Each row below holds a small network's activations on one input, seen along a few directions.
In each table, some parts of the input vary, and every possible input appears once, in random order.
A made-up example of a description, with smaller parts first: one of 4 places along a line, together with either a single point or one of 9 places around a ring or (one of 3 separate values, together with one of 8 places around a ring).
Shared parts are said once, and a part with two or three values counts as separate values.
In the rows, 128 means zero.

Other details of the inputs shift rows strongly along three fixed directions, in all tables alike. That doesn't count.
To show where, the next rows are all for the same input, with only those details redrawn:
[128 177 144  99 176 125 114 143 148 133 132 157]
[120  81  97 170  99 138 128 138 115 110  85 124]
[176 143 112 116  97 154  88 104 111 137 120 105]
[129 182 147 100 179 123 117 137 148 130 132 158]
[127 179 145  99 177 124 116 142 148 132 132 158]
[154 182 161 148 146 121 148  38 132  88  90 140]
[115 122 120 142 141 128 128 145 133 118 104 145]
[102 118 115 132 151 127 124 175 139 127 113 152]

Rows:
row 1: [104  87 116 149 111 127 153 148 117 115 138 118]
row 2: [144 100 112 168 110 136 155 100 119 104  89 120]
row 3: [114 108 137 133 142 135 145 145 127 108 126 134]
row 4: [100 110 135 139 131 116 149 131 136 119 149 128]
row 5: [144 103 114 173 107 125 165  93 111 113 104 124]
row 6: [106 113 133 134 137 134 147 145 131 108 131 126]
row 7: [107 104  94 126 116 131  97 194 135 163 134 112]
row 8: [128 145 118 132 138 132 141 134 141 125 133 118]
row 9: [103 123 148 121 164 129 129 131 133 107 119 159]
row 10: [ 91 110 104 133 143 127 120 193 140 133 120 140]
row 11: [111 101 132 155 110 136 134 104 117  90 104 120]
row 12: [175  93  82 142  26 151  88  99  99 163 124  61]
row 13: [101 135 149 110 171 116 151 163 137 126 158 154]
row 14: [133 114 115 174 107 120 166 108 118 113 116 115]
row 15: [113 115 126 136 131 109 141 135 137 143 108 149]
row 16: [110 166 161 121 169 124 158 101 149 100 141 136]
row 17: [114  98 136 130 134 117 146 133 127 121 138 145]
row 18: [107  71 116 150 109 143 121 148 113 104 105 127]
row 19: [175 144 111 114  97 153  87 108 111 138 120 105]
row 20: [132 103 120 176  83 114 147  83 121 119  92 111]
row 21: [163 170 171 123 103 122 131  19 120 114 125 111]
row 22: [131 157 148 126 165 102 158 110 147 130 134 160]
row 23: [139  92 145 169  80 121 153  36 104  98  83 120]
row 24: [126 185 153 115 164 107 128 112 146 133 126 141]
row 25: [167 146 132  61 100 145  73 132 115 175 169 109]
row 26: [100 101  98 135 139 131 138 208 140 138 130 130]
row 27: [116 119 120 149 130 109 152 144 137 131 135 135]
row 28: [164 168 136  64 110 148  66 127 115 164 168  97]
row 29: [125 155 169 122 171 113 163  92 131 107 143 154]
row 30: [156 173 184 141 128 118 144  11 112  85  99 127]
row 31: [120 141 125 114 168 128 137 183 146 137 138 147]
row 32: [ 78  99 121 127 144 136 118 179 140 121 136 135]
row 33: [116 117 111 120 138 120 112 165 130 148 114 143]
row 34: [ 81  93 113 128 137 125 141 193 133 134 161 127]
row 35: [112 160 122  99 161 132 103 173 152 149 149 136]
row 36: [121 159 174 120 185 122 162  95 143  98 127 158]
row 37: [152  88 107 131  63 145 111 118 100 137 149  86]
row 38: [185 169 114  67 109 146  56 146 116 184 155 102]
row 39: [205 152  97  95  63 154  77 103 108 177 175  65]
row 40: [162 180 160  68 145 135  89  97 119 147 150 129]
row 41: [148 162 135  69 118 147  70 136 124 165 172  99]
row 42: [131  87 102 172 102 126 156 138 113 123 114 119]
row 43: [107 177 180 112 163 104 148  80 154 121 143 148]
row 44: [123 116 122 145 133 110 152 144 134 130 129 143]
row 45: [ 98  85 123 123 133 119 134 188 129 136 153 144]
row 46: [126 114 113 174 110 120 164 110 124 115 123 112]
row 47: [122  72  93 170  99 140 127 131 114 112  80 128]
row 48: [128 102  99 112 101 128 103 181 127 172 133 124]
Question: The inputs of row 8 and row 16 match in every part but one. If row 14 is changed in the same way as row 8 into row 16, which row does it become?
Answer: row 1
Question: What do these inputs look like to the network?
Answer: one of 2 separate values, together with one of 4 places along a line, together with one of 6 places around a ring
Question: Start at row 15 and move only the place on the ring of 6, one step at a time. The first step leads to row 33. Which rows follow, in order?
Answer: row 47, row 2, row 5, row 22
Question: Change only the choice among 2 separate values in row 7. List by row number the other rows that result.
Answer: row 41
Question: Change only the place on the line of 4 in row 28. List by row number the other rows that result.
Answer: row 30, row 40, row 41
